Each row below holds a small network's activations on one input, seen along a few directions.
Each table varies a few parts of the input and shows all the possible inputs, shuffled.
A made-up example of a description, with smaller parts first: ring(8) and (point or ring(11) or (values(3) and line(4))).
Shared parts are said once, and a part with two or three values counts as separate values.
In the rows, 128 means zero.

Rows:
R1: [102 155 129 110  98 148 178  98 137 127 130 114  83 134 146  81 163]
R2: [162 135 128 160 111 110  95 147 123 128  80 164 132 154 111 134 158]
R3: [125  91 125 138  91 116 145 145 135 131 168 118 138 143 144 105 153]
R4: [134 212 143 166 207 116  70  88  85 126 192 142 149  55  85 155  54]
R5: [131 142 147  37 207 114  83  14 172 148 161 119 101 132 121 146  19]
R6: [ 98  99 105 145 103 124 137 111 136 127 161 102 118 149 126 104 166]
R7: [124 121 158 125  97 143 200 128 145 124 136 120 112 117 156 110 154]
R8: [162 126 152 142 117 145 147 145 124 132  65 170 110 105 172 149 160]
R9: [117 121 123 139  93 167 202 141 138 149  99 102 123  95 140 133 120]
R10: [108 136 103 125  96 131 144 103 136 139 154 118  93 149 148  75 165]
R11: [130  92 120 129 124 124 100 186 117 116 119 111 164 158 142 131 152]
R12: [149 105 108 144 112 121 134 164 126 112 102 155 156 135 118 124 133]
R13: [105 130 141  15 215 113  44  53 161 142 177 111 119 154  90 158  27]
R14: [158 105 125 153 117 133 138 154 144 130 105 126 136 125 168 113 149]
R15: [169 121 124 144 103 122 128 156 134 114  80 161 124 115 134 138 147]
R16: [122 102  96 153  91 148 168 149 139 164 122 105 138 107 143 128 123]
R17: [160 113 117 140 100 114 106 165 128 108  88 155 143 128 121 139 146]
R18: [ 80 102 107 119 110 125 128 138 120 103 160  85 128 167  96 121 162]
R19: [151 123 152 137 119 151 173 146 143 117  82 123 122 112 165 118 146]
R20: [159 154 165 153 124 140 145 130 123 137  52 172  99 129 144 142 164]
R21: [115 230 180 159 219 121 113  83  84 134 160 149 119  35 122 160  56]
R22: [168 144 136 163 116 119 118 139 130 133  71 169 113 142 125 135 159]
R23: [121 152 177  23 215 122 112   4 160 154 136 119  94 117 141 149  28]
R24: [125 133 139  34 204 113  59  26 172 144 172 117 112 141 104 146  19]
R25: [ 97 130 138 133 109 150 192  96 146 118 129 103  95 124 139 111 166]
R26: [130  95 109 133 126 122 110 184 105 119 112 152 169 156 128 143 145]
R27: [103 131  97 114  88 124 129 116 130 118 156 106 106 157 113  75 155]
R28: [103 111 112 148 108 132 159 102 145 132 153 107 105 138 141 104 169]
R29: [116  92  90 149  87 140 145 158 130 159 130 100 153 118 129 127 122]
R30: [156 107 114 155 122 132 149 154 129 133  98 167 139 125 153 127 142]
R31: [148 119 144 145 131 153 176 144 122 136  78 170 126 113 171 134 148]
R32: [ 96  96  94 123  95 139 137 184 114 133 130  82 163 139  97 144 119]
R33: [120 206 143 146 219 117  55 109  70 124 197 132 162  71  72 167  64]
R34: [149 102 120 142 108 124 124 164 139 108 108 114 152 136 133 111 139]
R35: [139 138 131 133 117 110  89 173 110 104  84 146 145 174  81 149 155]
R36: [ 83 127  99  94 101 124 113 143 110 110 162  96 115 178 102  93 160]
R37: [104  95 127 111  99 115 136 173 119 107 167 101 147 163 113 123 149]
R38: [131 102 132 141  95 125 167 136 144 137 160 123 124 131 158 105 156]
R39: [140 105 118 129 115 115  82 185 107 114  99 151 157 152 130 158 158]
R40: [132 221 153 170 211 116  89  84  90 129 182 146 133  47 102 156  51]
- What is each input in this table made of? => line(4) and (values(2) or line(8))
- The inputs of R6 and R25 match in every part but the line(4) part. If R3 is changed in the same way as R6 into R25, which row does it become? => R7
- Which other rows does R12 become when the line(4) part takes its other values? List them by row number. => R26, R30, R31
- Which other rows does R28 become when the line(8) part takes its other values? List them by row number. => R10, R14, R15, R16, R22, R30, R38

Rows:
R41: [182 183 171 142 183 126 110 106 120 131  70 191 121  79 133 167  87]
R42: [126  61  88 151  41 128 147 228 122 107  91 119 156 190 126 110 217]
R43: [118  96 129  27 168 114  79  66 171 137 149 109 116 177 123 133  71]
R44: [153 168 138 155 180 108  51 161  83 118 118 164 169 106  89 179  93]
R45: [156  48 106 131  47 128 153 207 152 110  52 139 141 192 147 116 206]
R46: [159 200 172 172 183 140 146 101 108 136 104 169 120  42 138 160  84]
R47: [ 73 149 132  89 159 130 136  44 140 144 224  79  98 118 125 103  89]
R48: [139 185 128 188 176 110  68 155  72 118 156 148 171  78  84 163  93]
R49: [131  94 119 172  42 160 229 169 143 133  77 122 107 127 179  92 212]
R50: [110  78  77 180  34 132 162 225 109 109 131 105 158 162 125  92 218]
R51: [155  78 120 146  45 145 194 172 158 124  43 143 107 163 169 103 212]
R52: [109 101 103 190  39 149 208 191 115 119 122 109 125 131 159  83 226]
R53: [183 154 155 130 185 109  62 142 112 122  79 186 153 109 114 181  82]
R54: [118 127 147  41 165 130 126  34 178 146 139 113  83 147 141 118  76]
R55: [ 96 143 148  67 161 142 160  26 166 154 176  91  81 111 147 111  74]
R56: [139 208 157 195 181 128 121 121  81 124 149 154 138  48 115 152 100]
R57: [ 85 106 111  48 162 111  68  81 142 135 192  88 129 176  98 130  82]
R58: [ 71 124 101  80 155 113  85  75 131 138 232  73 129 149  93 114  81]
- What is each input in this table made of? => values(3) and ring(6)
- The inputs of R44 and R57 match in every part but the values(3) part. If R56 is changed in the same way as R44 into R57, which row does it become? => R47
- Start at R42 and move only the ring(6) part, one step at a time. The first step leads to R45. Which rows follow, in order? => R51, R49, R52, R50
- Which other rows does R48 become when the values(3) part takes its other values? List them by row number. => R50, R58

Rows:
R59: [118 172 114 135 142 113  79  96 118 149 178 108 134 132  86 123  95]
R60: [155 106 112 124  67 134 168 129 167 124  76 141  79 175 145  89 194]
R61: [130  99 119 161 107 145 148 214  91 118 129 114 177 110 132 146 157]
R62: [131  72  97 148  62 132 196 156 169 144 128 105 137 124 150  90 136]
R63: [103 157 101 117 177 119  83  83 110 138 160 104 128 126 111 118  81]
R64: [ 79 151 135  96 169 128 109  90 138 133 134  77 129 128  62 174  71]
R65: [ 95 132 129  75 167 121  64  67 140 169 147  99 114 115 128 175  68]
R66: [121 172 105 142 154 117  69 106 117 120 187 136 120 107  82 101 103]
R67: [103 127 142 145 118 142 135 211  85 106 117 137 157 148 145 144 194]
R68: [110 122 148  68 210 125  93  55 146 152 155 134 125 126 116 172  59]
R69: [180 107 101 173  84 136 129 184 127 118  56 164 158 123 121 138 138]
R70: [156  91 108 184  93 127 146 212 119 130 104 139 173 109 128 141 120]
R71: [149 234 182 169 200 152 196  42  96 151 114 173  83  11 188 156  81]
R72: [175 126 123 158  98 119 118 183 119 115  49 173 122 155 121 137 182]
R73: [ 82 101 133 117  82 152 186 155 125 112 144 103 104 169 168  97 200]
R74: [106  75 110 128  72 150 199 157 135 129 154  79 132 127 153  96 169]
R75: [145 142 177  63 215 129  80  66 146 141 160 128 125 125 130 148  42]
R76: [149 148 179  51 220  92  71  73 151 103 159 136 138 112 134 151  39]
R77: [108 102 139 117  71 137 173 135 129 120 104 127  91 177 153  83 209]
R78: [139 162 124 164 148  79  76  81 120 100 204 147 127 123  86 120 121]
R79: [156  90  90 135  54 145 178 129 180 132  80 131 122 140 145  87 155]
R80: [127 126 148 147 106 121 122 190  87 112  76 161 141 154 131 132 201]
- What is each input in this table made of? => point or line(9) or (values(2) and ring(6))
- Which other rows does R73 become when the values(2) part takes its other values? List them by row number. => R67

Rows:
R81: [124  97 124 114 100 130 148 132 147 120 113 122 115 162 141 111 164]
R82: [134 117 122 141 120 122 110 170 115 117 108 131 152 143 108 145 141]
R83: [113 103 117 118  85 152 194 116 156 148 126  99 106 124 160  99 141]
R84: [141 173 122 195 134 136 138 134 100 125 125 148 128  77 136 116 139]
R85: [131 102 124 111 108 123 127 149 136 114 104 133 128 168 127 123 158]
R86: [117 101 122 112  88 140 173 124 148 138 117 120 106 147 149 109 156]
R87: [140 106 116 125 110 118 111 163 126 117 111 140 143 155 122 128 146]
R88: [133 154 138 179 131 128 134 152  99 124 124 145 140  98 116 148 141]
R89: [142 128 126 161 122 123 116 168 109 124 127 136 154 113 126 139 134]
R90: [ 72 137 119  56 181 114  79  44 141 141 235  71 117 145  99 116  59]
R91: [162 191 178  98 230 120  79  56 131 140 118 163 118  77 123 174  30]
- What is each input in this table made of? => values(2) or line(9)
- Start at R84 and move only the line(9) part, one step at a time. The first step leads to R88. Which rows follow, in order? => R89, R82, R87, R85, R81, R86, R83
